Each row below holds a small network's activations on one record, seen along a few directions.
Each row is followed by the record's values for the fields B, W, Z, P.
The largest differences between rows may come from other fields.
Strong random noise was added to every row along 6 fixed directions; ignore it. To show where, here is one row again and again, with new noise each time:
[-376  163   99 -511   26 -366 -112   21  157 -158  -75 -664  -21 -341
  115 -197 -415  373 -206  342  153  180 -114  242  -56 -426]
[ 195  218 -250   41 -211  158 -186   40 -489  103 -241  560   18 -320
 -161 -191   68 -410   60   58 -229  -64 -142   48 -164 -189]
[ 143   55   89  -90   68  291  343   33 -228 -258  -94  349 -143  -85
  129  -37 -248  203  128  122 -140  -21  259 -137   -5 -128]
[-229  121 -123 -111 -396 -105 -387  206 -278 -276 -431  -95  368   10
 -126 -157   -6 -307 -272   67 -350   -2 -354  158 -128 -254]
[-270   96  -54 -225 -278 -143 -204  143  -22 -189 -211 -191  150    3
   -5 -137  -24  -96 -292   96 -159   14 -282  120 -121 -215]
[-144  252 -167 -300   25  -24  237  -98  623  146  658  320 -251 -160
 -142 -302   86    6  -49   58  511   91 -181   57  -39  -60]
[-112  102  154 -253   52  176  152   62 -204 -666  -50   12  231  -33
   53 -294 -399   51   39  260  -99  176  125  209  131 -305]
[ -95   68   19 -176  -80 -196   61  118   30  145 -413 -257 -222 -223
   90  259 -289  602 -102   75 -120 -113   40 -318 -208 -184]

[  59 -200   67   81  192  254  301   49 -289 -458  -90  158  112  160
  392  165 -264  220    4  125 -117 -207  237   -9  206  -90] -> B=b2, W=w2, Z=z1, P=p2
[  61  168 -112   52 -119 -275  -17   83 -140  418 -208 -119 -220 -294
 -120   29  -70  130   24  125   41   24  116 -213  -61  -89] -> B=b2, W=w2, Z=z2, P=p1
[  54  249  -17  -17  135  -25  132   45   67   -8  -38   95   28 -231
 -332   -9 -366  295  304   41   87  154  196 -177   43 -110] -> B=b1, W=w2, Z=z1, P=p1
[ 161   23   25   46   -2   10  -17   -8 -443   20 -235  -19  -74 -124
   81  -56  -26 -175   56  171 -143   35  126   90    1  -74] -> B=b1, W=w2, Z=z1, P=p2
[ -79 -323  225   19  -59  122  -67    4 -118 -238   52 -191   35  549
  307   -2  444 -465 -196  -90 -273  -10 -158  297  -15  250] -> B=b1, W=w1, Z=z1, P=p2
[ 115  270  -84  -48  231 -122  -38 -150  137  261  359  145 -108 -465
 -310 -236 -183   73  334   83  382  203   92   65   20 -117] -> B=b1, W=w1, Z=z1, P=p2
[  65   52  138  -91  126   98  177 -150  138 -129  298  118  -68   25
  -56 -187   14  -50  149    6  134  160   25   55   54   97] -> B=b2, W=w2, Z=z1, P=p2
[  94  -70  285 -144  111  155  324    3 -410 -277  -36 -151 -290  112
  506 -134 -172   97  -32  299 -249   55  395   72  120  -88] -> B=b2, W=w2, Z=z2, P=p2
[-119   34   45 -165 -116 -141  -75   78    9   54   45 -191 -173   13
  178 -113  107  -81 -263   98  -49   58  -34  109  -97  -77] -> B=b1, W=w1, Z=z2, P=p2
[  72  -49   45 -195  -69 -378 -177  -40 -198  738 -500 -527 -678 -421
  457  279   16  403 -281  118 -164 -199  -25 -172 -398 -136] -> B=b2, W=w1, Z=z1, P=p1
[ 120   51  -19  122    2   64  -66   47 -267 -253 -307  117  300 -134
 -208   81 -334  170  207   16 -157   -5   97 -160   34 -121] -> B=b2, W=w2, Z=z1, P=p2
[ -68  118 -221  176 -256 -162 -320  135 -321   -9 -243   35  307    6
 -209  -93  114 -374  -73   20 -191  -42 -234   80   22  -87] -> B=b2, W=w2, Z=z2, P=p2
[-146  166  -23  -48  -41   25  126  100  224 -386  237  128  263  105
 -250 -238 -171   24   45   58  204  180   95   60  217 -101] -> B=b2, W=w1, Z=z2, P=p1
[ -16 -139   -6  111 -249  210  123  148  172  -21 -128  261  -19  425
  -30  281  202  127 -107 -271 -262 -204  -47 -387 -155  225] -> B=b1, W=w1, Z=z1, P=p1
[-164  233 -250  100 -181    9  -61  129  303 -174  -54  290  415  163
 -398   48 -159  197  -23 -165  -40 -124 -251 -264   30 -112] -> B=b1, W=w1, Z=z2, P=p2
[-147   87   89 -297  354  -58  -15 -145   86 -289  169 -310  194 -371
  -12 -203 -495  227  164  269  325  210   57  340  159 -299] -> B=b1, W=w1, Z=z1, P=p2
[ -20 -137  243   33 -216  252    1  149 -411 -491 -328    3  177  533
  203  -51  163 -306 -133  -82 -598   12    0   73  -18  112] -> B=b1, W=w2, Z=z1, P=p2
[-169  -48   43 -138   84 -149 -271   24  -71 -168  -93 -374  205 -109
   12   -6 -170   37  -30  106   11   73 -109  273  -18 -157] -> B=b1, W=w1, Z=z1, P=p2
[  24  157   78  -39  239  189  236  -19  194 -365  202  179  222  -88
 -290 -126 -380  223  335   20  150  208  241  -25  157  -63] -> B=b1, W=w1, Z=z2, P=p2
[  64  178 -182   45  214 -177  220 -148  501  564  549  148 -351 -277
 -270  -19  122   92  202   26  607   92   74  -59   54  112] -> B=b1, W=w1, Z=z1, P=p2
[  33  148   -6   94  -58 -240 -118  -15  212  405 -130 -191 -106 -119
 -373  134    5  230  188 -161   28   85  -11 -275 -126  142] -> B=b1, W=w2, Z=z1, P=p2
[ 157   91  -62   83  131   27  208   60 -242   67 -190  145 -148 -289
   39  114 -328  330  164  143   62  -64  355 -198  102 -163] -> B=b2, W=w1, Z=z2, P=p1
[-449   40 -216 -129 -105 -296 -363   23  464 -130   39 -306  476    6
 -154   21  -61   37 -309  -69  246  -94 -544  181   15 -172] -> B=b2, W=w1, Z=z1, P=p2
[ -15  -62   24  -67  -62  -33   -6   45 -146  -12 -149  -93  -87  -53
  181   -4   47  -86 -171   80  -72  -18  -10   94  -76  -57] -> B=b1, W=w2, Z=z1, P=p1
[-269  218   80 -166   53 -308 -135   59  276 -257 -142 -458  328 -192
 -319  -41 -563  629  127   67  101  169    8  -93   65 -274] -> B=b2, W=w1, Z=z2, P=p2
[   4 -274  164  -35   58  228  351    2    4 -177    2   65 -263  366
  556  228  132  184 -259  -34 -185 -267   25 -131  -75  130] -> B=b1, W=w2, Z=z1, P=p2
[ 179   35 -102   56  -31  225 -152 -104 -393   24  220  368   51 -150
  -39 -348  250 -698   87  122   23  108   -8  366   57  -16] -> B=b2, W=w1, Z=z2, P=p2
[-204 -473  212 -267 -114  -67   93  -39  476  338   69 -485 -584  459
  711  404  486  269 -558 -183  -60 -302 -208 -113 -342  294] -> B=b1, W=w1, Z=z1, P=p1
[-106   80  -57  155    0  -49   52   77  355 -269  155   78  404  173
 -455  -40 -107   54  145 -151  201  119  -34 -125  169   80] -> B=b1, W=w2, Z=z2, P=p1
[ -94 -205   30   42  163  -79   55  -66  275   59   21 -181  -36   33
  156  326  -51  423  -34  -92  161 -212  -54 -112   -8   66] -> B=b2, W=w1, Z=z1, P=p2
[ -63  -28  127 -210  100 -266  -35  -27  -98  203  -98 -511 -352 -266
  277    5  -58  177  -92  208   36   58   66  149 -133  -81] -> B=b1, W=w2, Z=z2, P=p2
[ -98   83 -183 -106 -434 -334 -420   32  -89  523  -66 -204 -254 -101
   76 -196  523 -571 -448   35 -113  -19 -421  147 -283   -7] -> B=b2, W=w2, Z=z2, P=p1
[   1 -148 -139  106 -475 -256 -466  179 -423  532 -646 -225 -185   50
  148  279  482 -356 -387 -122 -473 -244 -343 -120 -404   86] -> B=b1, W=w2, Z=z1, P=p1
[ 263  -25  -80   52  -68  224  154  -68    6  530   31  494 -528  -37
  174  148  250  126   12 -181 -134 -262   49 -372 -256  129] -> B=b1, W=w1, Z=z2, P=p1
[ -68  150  -70   60  148  114  -71    8 -104 -600   68  215  709  -73
 -453 -214 -392  -62  324   98  140  201  -18  246  282 -236] -> B=b1, W=w2, Z=z1, P=p2
[-187 -128  -77  -24 -161  -57   65   20  384   28   95    8  -70  251
  211  167  191  193 -352 -125   50 -289 -250 -188  -94   75] -> B=b2, W=w1, Z=z2, P=p2
[  55  -34 -130   29 -113   64 -102   31 -137  182   25  249 -141  -49
  129   -2  268 -291 -147  -19  -77 -130 -102   77 -131   19] -> B=b2, W=w1, Z=z1, P=p2
[ 101  486 -228 -123  -59 -251 -367 -105 -121  390 -112   98  -41 -676
 -426 -265 -243   68  216   83   19  132 -185  -29 -187 -307] -> B=b2, W=w2, Z=z2, P=p1
[-392  -24   56  -27  -82 -122  103  143  448 -611   39 -309  528  451
 -222   55 -229  333 -103  -39   63   46 -122 -115  182  -21] -> B=b1, W=w2, Z=z2, P=p2
[ 245   -2  -74  114  -73  212  103    8 -440  122 -243  372 -218 -156
  189   54   17  -77   11   19 -260 -189  151 -208  -52   -2] -> B=b2, W=w2, Z=z2, P=p1

Which values does each new row have?
[ -76 -152 -115   92 -291 -101 -202   16  256  359   74   10  -95  385
  -35  143  669 -410 -243 -312  -85 -131 -418  -16 -222  371] -> B=b1, W=w2, Z=z1, P=p2
[ -63  271 -295   36 -167 -398 -283   56  307  624  -20  -81 -123 -297
 -373   57  134   19  -55 -122  186   -2 -234 -173 -231   17] -> B=b1, W=w1, Z=z2, P=p2
[  19 -127  143   55   86  -98  101   66  -37   53 -268 -322 -121  -33
  148  320 -188  412   31    8  -78  -51  295 -222   19   41] -> B=b2, W=w1, Z=z2, P=p2
[  14  -28  -93  191   55 -350 -179   10  175  491 -393 -430   13 -225
 -280  554 -162  566  162 -136   54 -120  -16 -389 -141   89] -> B=b1, W=w1, Z=z2, P=p2
[   2  157 -444  337 -188 -204 -523   68   -4  244 -143  240  497 -147
 -664  124  167 -326  154 -196   50  -86 -446   24  -71   23] -> B=b2, W=w2, Z=z1, P=p2
[ -64  186   50 -163 -127 -150 -218  -47   13  141  117 -216  -55 -108
 -141 -396  134 -356  -56   85   -5  277 -109  243  -65  -77] -> B=b1, W=w1, Z=z2, P=p1
[ 257  120 -120  159   71  237   76  -16 -352  -50  -36  520   97 -232
 -184 -112 -130 -161  291   78    1   13  186  -18  103 -112] -> B=b2, W=w1, Z=z2, P=p1
[ -97  -21  144 -255  155 -313 -268  -79 -168  153 -379 -623  -78 -422
  181  102 -281  360  -22  154  -16   53  -91  204 -165 -260] -> B=b1, W=w2, Z=z1, P=p1
[ 102  115  -16  -16 -231  204 -223   33 -393 -122 -179  274  120   16
 -103 -203   94 -312    8   -7 -371   61  -80   86 -125  -94] -> B=b1, W=w1, Z=z2, P=p1
[ 179  256  -77  -39  120  307  -12 -181 -314 -199  309  539  103 -296
 -140 -565  -64 -500  254  169  101  184   46  380  179 -206] -> B=b2, W=w1, Z=z2, P=p1
[-136 -158  -26  -30  -33 -267 -194   64 -258  161 -280 -531  -51 -136
  290  172  -54   81 -229  251  -36 -112   14  138   24 -190] -> B=b2, W=w1, Z=z2, P=p2
[-272  -62  215 -289   19 -141  346   48  565  -11  282 -431 -330  197
  214    9   -3  330 -224   60  235  119  154  -87   25   70] -> B=b2, W=w1, Z=z2, P=p1
[  55 -119 -105   21 -277 -253 -333   40  -13  762 -366 -265 -397  -34
  152  389  385   27 -256 -183 -249 -234 -208 -235 -415  182] -> B=b1, W=w1, Z=z1, P=p2
[  -6  -79  212  -61  229  233  244   -6 -138 -538  -27    6  157   87
  129    0 -338  237  141  146  -42   48  251   77  154 -118] -> B=b1, W=w1, Z=z1, P=p2
[ 144  106   94 -155   29  -75 -110 -130 -199  246    2  -70 -221 -268
   26 -213   26 -157  115   85  -27  182    2  146 -115  -69] -> B=b2, W=w2, Z=z1, P=p1
[ -19   45  -40   66  -45 -235 -164   23   36  227  -18 -187  -44 -116
 -146   -8   88  -95   15  -13   84   61  -44    2  -39   49] -> B=b2, W=w1, Z=z2, P=p2
[-121 -192  214   90 -109    9  220  134  330 -189 -151 -218    5  555
   38  345  119  302 -124 -271 -192  -66   46 -350  -31  343] -> B=b1, W=w2, Z=z1, P=p2
[  -5   74   98  -29    8   -1   36   72   44 -114  -19  -95   27   55
 -121  -53 -136   71   85  -10  -27  155  179  -73   41   -7] -> B=b1, W=w1, Z=z2, P=p1
[ -40   82   40 -332   40   67  238 -124  176   73  581  158 -433  -29
  305 -425  243 -317 -195  199  299  125  -38  305   -5  -20] -> B=b2, W=w2, Z=z1, P=p1
[ 181  132  -18   54  -10  178 -112  -38 -157  -29 -269  298   87  -76
 -185  103 -120   99  185 -145 -287  -53  -50 -166 -154  -41] -> B=b1, W=w1, Z=z1, P=p2
